These are the activations of a small neural network, seen along a few directions. Each row is one input.
In each table, some parts of the input vary, and every possible input appears once, in random order.
Descriptions start from the smaller parts, as in this example, which fits no table here: ring(8) and (point or ring(11) or (values(2) and line(6))).
Shared parts are said once, and a part with two or three values counts as separate values.
In the rows, 128 means zero.

Other details of the inputs shift rows strongly along three fixed directions, in all tables alike. That doesn't count.

Table:
x1: [165 125 139 126  67 148  73 116 152 150 143 162 141]
x2: [150 102 151 111  60 172  82 127 124 173 137 132 115]
x3: [165 125 112 124  86 172  74 117 148 169 169 162 140]
x4: [115  97 103 166 134 143 195 197 133  52 192  58 191]
x5: [133 106 145 104  58 160  98  96 113 186 129 126 129]
x6: [123 170 128 156 151  98  98 120  81 190  79 175  86]
x7: [118 133 102 141 112 115 135 122  92 167  77 203  65]
x8: [127 164 159 112 201  68 178 138 134  30  60 144 117]
x9: [114 155 186  95 180  85 141  81 105  37  80 114 122]
x10: [149 122 168  97 174 116 110  86 193 107 154 110 170]
x11: [ 80  94  59 151 135 153 205 190  79  94 235  73 201]
x12: [168 181 131 143 201 122 129 127 133  67  86 162 117]
x13: [137  80 139 138  61 159  90 119 154 165 147 166 106]
x14: [134 129  96 105  59 127 102  82 160 174 142 132 140]
x15: [114 193  91 117 146 130 118 135  55 149  53 192  84]
x16: [155 124 215 150 165 118 121 108 151  81 106  98 131]
x17: [ 93 141 173  90 158 124 116  70 137  37 135  91 179]
x18: [116 103 230 111 143  97 115  44 161  67 151  67 173]
x19: [135 179  64 112 185  74 125 120  93 171  79 183  74]
x20: [117 166 139 135 191  59 172 149  60  47  52 178 110]
x21: [136 183  52 111 138 113 124 106 109 169  98 179  87]
x22: [135 110 173 156 112 138  66 123 141 162 161 123 140]
x23: [130 180 118 138 165 102 116 131 135 190  71 155  68]
x24: [ 81  68  82 159  79 151 189 190  69 194 205  62 147]
x25: [ 52 144  82 169 212  70 206 190  56  82 145  76 123]
x26: [ 79 130  48 161 143 110 224 217  43  87 162 109 154]
x27: [151 138 114 155 131 127 129 136 138 146  56 190  50]
x28: [ 93  95  48 133  90 153 210 202 141 132 209  59 172]
x29: [177 108 113 133 115 154  82 121 176 196 150 130 136]
x30: [123  73 223 145 132 134 124 126 134  65 193  67 183]
x31: [147 109 116 116 104 136  82  95 135 203 163 148 153]
x32: [155 139  96  99  98 165 109  98 189 183 152 135 137]
x33: [158 168 156 145 194  79 151 151 118  43  35 167  95]
x34: [ 92 144  31 157 151 167 195 242  66 123 127  99 108]
x35: [163 152  89 133 157 115  92 158  96 181 109 197  86]
x36: [143 126 184 131 159 136 142 134 128  56 103  93 133]
x37: [127 118 223 107 138 161  71  90 151  30 157 109 196]
x38: [127 114 186  96 118  87 111  59 170  66 119 116 166]
x39: [ 58  55  39 142  69 142 201 170 116 161 204  80 127]
x40: [124 139 113  85  83 181  98 106 173 180 128 118 131]
x41: [156  94 136 122  52 144  85 134 148 166 137 155 130]
x42: [140 117 135  86  72 165 117 108 166 187 121 106 111]
x43: [138 162 114 123 138 112 147 139 121 197  69 146  53]
x44: [141 110 237 162 168 126  85  89 189  69 151  74 183]
x45: [127  94 124 113  74 152 126 100 195 178 131 140 102]
Description of these inputs: ring(5) and (line(4) or line(5)).
The inputs of x35 and x10 match in every part but the ring(5) part. If x2 is changed in the same way as x35 into x10, which row does it become?
> x42
Which other rows does x6 become when the line(4) part takes its other values? List them by row number.
> x5, x15, x24
Which other rows does x14 become when the ring(5) part takes its other values? List them by row number.
> x1, x4, x26, x28
List by row number the other rows that have the ring(5) part in common with x25.
> x9, x14, x17, x18, x19, x21, x38, x39

Table:
x46: [131 159 129 106 137 105 120  99 137 145  77 143  94]
x47: [100  99  67 172 116 121 180 215  61 154 165 112 123]
x48: [162 188 130 121 180 106 109 122 136 121  58 172  86]
x49: [124 121 116 113  85 132 125 101 165 170 122 125 116]
x50: [128 179 131 102 152 102 116  96 103 112  53 185  87]
x51: [119 123 115 107  85 135 102  95 126 168 140 141 130]
x52: [124 186 134 118 172  92 113  85 105 132  61 170  86]
x53: [146 130 109 115  96 164  94 122 146 157 138 148 136]
x54: [126 122 122 102 102 131 113  97 142 185 134 122 123]
x55: [124  84 179 145 134 128 143 128 149  71 154 101 150]
x56: [129 118 115 117  87 115 107  96 132 176 139 140 136]
x57: [140 123 151 120 141 143 138 127 154  66 156  93 181]
x58: [142 137 111 131 116 154  91 112 148 177 146 133 135]
x59: [114  99 179 133 126 144 127 130 123  67 153 101 164]
x60: [149 116 141 127  76 154 109 127 135 165 118 126 118]
x61: [135 102 149 132 151 132 140 124 170  67 166 108 167]
x62: [141 110 147 129 101 144 101 124 133 184 133 126 115]
x63: [152 127 111 128 100 150 110 125 177 165 132 136 125]
x64: [ 90 104  67 161 114 142 175 214  55 146 165 113 118]
x65: [111 179  56 151 203 102 180 207  45  91 101 168  94]
x66: [137 113 152 138 150 116 123 122 143  75 175 111 190]
x67: [128 108 113 112  88 131 125  97 159 167 130 137 113]
x68: [129 152 201 147 203  85 150 128 124  24  71 137 114]
x69: [111 105 183 149 146 133 123 119 125  86 160  87 164]
x70: [136 151 120 101 107 123 126 101 129 146  90 141 110]
x71: [121 101 184 138 139 129 134 132 144  81 148  78 155]
x72: [108 122  44 144 148 142 183 212  91 158 171 101 127]
What is each input in this table made of?
> values(3) and (line(4) or line(5))
The inputs of x68 and x49 match in every part but the values(3) part. If x62 is changed in the same way as x68 into x49, which row does it become?
> x54
Which other rows does x61 become when the values(3) part takes its other values? List them by row number.
> x55, x67
